Questions about the table below. Rows and columns are numbered from 0.
1) The bottom-right entry?
2) The entry directly below 141?
3) The minimum?
4) The entry in the top-left corner?
5) The entry at row 1, column 1?
6) The entry just left of 62?
7) The bottom-left entry?
8) The entry in row 0 and column 1?
71, 54, 66, 96, 132, 53
172, 130, 65, 118, 130, 141
43, 120, 137, 105, 62, 82
120, 121, 96, 138, 129, 67
1) 67
2) 82
3) 43
4) 71
5) 130
6) 105
7) 120
8) 54

[148, 88, 88, 73, 165, 142, 91, 117, 156, 156, 98, 58, 96, 139]
The 3rd entry from the left is 88
The second entry from the right: 96
The first entry from the left: 148
Which number is the second entry from the left? 88
The entry just left of 98 is 156

A =
 79  133  113   67  118   98   93   66   67   86  118  115
112   73   95  128   73   85   93  136  101  133   79   87
 76  106   82  104  111   65  117  103   67   80  121  109
116   65   84  144   70  107  122  145  130  123   78   72
 69   67   92   87  109  138  124  103  148   73  135  107
128  108   70  101  102   68  125   90   62   79  116  100
125   77   66  130   82   81  130  137   97  111   92   86
 96   60   80  125   87  107  125  118  115   82  122   99
122   70   61  113   41   93   85   62  110  127  142  158
 85  122  104   71  105  110   87   56   89  102  114  122
124   65   66  132   36  106   73   81  112  118  122  139
114  134   96  113   99   56   65   96   46  124   83  116
 78   56  103   98  101  139  126  117  151   86  125   96
Give the smallest entry in the last column.
72
Give the entry directly above the smallest entry.
105
The entry just left of 138 -> 109
Give the largest entry in the first column.
128
The top-left entry is 79
Give the entry just left of the smallest entry.
132
The top entry of the column that holds the largest entry: 115
The entry in the bottom-right corner -> 96
Give the largest entry in the first row.
133
Give the entry just left of 158.
142
The entry just right of the smallest entry: 106
The second-last entry, reading row by row is 125
Give the smallest entry in the first column.
69
The second entry on the diagonal from the top-right corner: 79
Give the second smallest entry.
41
Give the third entry on the main diagonal.
82
The entry just left of 68 is 102
Give the entry just left of 46.
96
The bottom-left entry: 78
Give the entry just right of 69.
67
The maximum: 158
Give the entry just left of 134.
114
Give the 3rd-last entry, reading row by row.
86
The third largest entry is 148
The 2nd largest entry -> 151
The entry just right of 97: 111
Give the entry directly below the largest entry.
122
Give the 3rd entry on the diagonal from the top-right corner.
80

[[ 92  94 102  76  71 104  87 108  91  93 103  94 102  88  86]
 [112  80  85 123 123  76 111  80 110 111  76 108 107 115 113]
 [107  70 112 104 142  48 107 114 109 103  88 109 101 111 108]
 [102  99  95 115  32 144  90  97  96 107  93  93 100  92  94]
 [ 69 132  63 139 125  63  74  63  73  65 104  68 115  70  71]
 [115  91 102 162  23 150 101 103 104 122  82 101  99 101 109]
 [ 80 115  76  64  75 111  75  79  82  81 107  78 105  78  73]
 [117  86  75  87  59 141 107  67 112 125  75 105 101 114 111]
 [ 94  93  84  82 122  72  94  83  96  92  93  95 106  98  93]
 [106 102  77 151  69 119 100  72 100 111  80  94 105 100 104]
 [ 94 117  68 145  56 128  88  65  89  97  88  84 109  86  90]
 [ 89 110  85 145  98  86  86  86  88  88  96  83 106  85  88]
 [ 95 119  69 146  33 150  85  67  88  98  89  82 109  85  88]
 [100  86 109  74  66 112  90 114  99 105 100  97  94  95  94]]
The first entry, reading row by row -> 92
The top entry of the column that holds the largest entry: 76
What is the bottom-left entry? 100
The entry directly below 128: 86
What is the 5th entry, reading row by row? 71
What is the entry in the bottom-right corner? 94
The smallest entry in the first column is 69
The first entry on the diagonal from the top-right corner is 86
What is the entry just right of the largest entry? 23
The fifth entry from the end, reading row by row: 100
What is the bottom entry of the column that holds the largest entry? 74
The last entry in the row that holds the largest entry: 109
What is the second smallest entry? 32
The 3rd entry on the diagonal from the top-right corner -> 101
The first entry in the row that holds the largest entry is 115
What is the entry just left of 162? 102
The 2nd entry in reading order is 94
What is the second entry on the diagonal from the top-right corner? 115
The largest entry is 162
What is the 2nd entry from the end, reading row by row? 95
The largest entry in the first row is 108
What is the entry directly below the largest entry? 64
The 2nd largest entry -> 151

Questions about the array below. Counting starts at 0.
1) Find the entry directly below 73.
2) Find the top entry of the column that holds the largest entry.
3) Find the entry in row 1 and column 0.
4) Find the entry at row 0, column 2.
5) Find the entry at row 0, column 0.
6) Find the bottom-left entry.
7) Find the entry just right of the largest entry.
8) Find the entry directly above the largest entry.
array([[119,  42, 130,  99,  73,  20,  63,  70],
       [ 30, 105, 140,  39, 148,  98,  52,  33],
       [ 88,  88, 106, 155, 137, 102, 157,  49]])
1) 148
2) 63
3) 30
4) 130
5) 119
6) 88
7) 49
8) 52

Questions about the grid below.
1) Report the second entry on the diagonal from the top-right corner.
2) Report the entry in the bottom-right corner.
3) Report the entry in the bottom-left corner.
4) Report the first entry of the smallest entry's row.
5) Report the first entry in reading order.
6) Report the 2nd entry from the end, reading row by row.
7) Report the top entry of the column that holds the largest entry.
8) Report the third-last entry, reading row by row.
118  108   95  125  123   86   70   70   45  126  113   54  134  112
109   64  139   47   80  137  141   97  118   83  100  121  115   81
114   90  120   30  101  146  141   99   88   81  102  107  112   72
 99  129  100   62  102  147   80   53   57   81   88   66  108   88
 60  118   77   74   89  118   90   68   99   94   45  113   47  113
111   71  122   52  110   85  152  123  102  114  137  121  125   71
 96  151   83   63  105  154   87   88   80   59   91   80   84   77
130  111  124   80  103  126  112  124  104   69  153   86  141   58
108   64  145   69   66  154  114   71  114   75   82  105  117  100
119  123  101  107   86  174   86  105  109   47   70   89   89  104
1) 115
2) 104
3) 119
4) 114
5) 118
6) 89
7) 86
8) 89
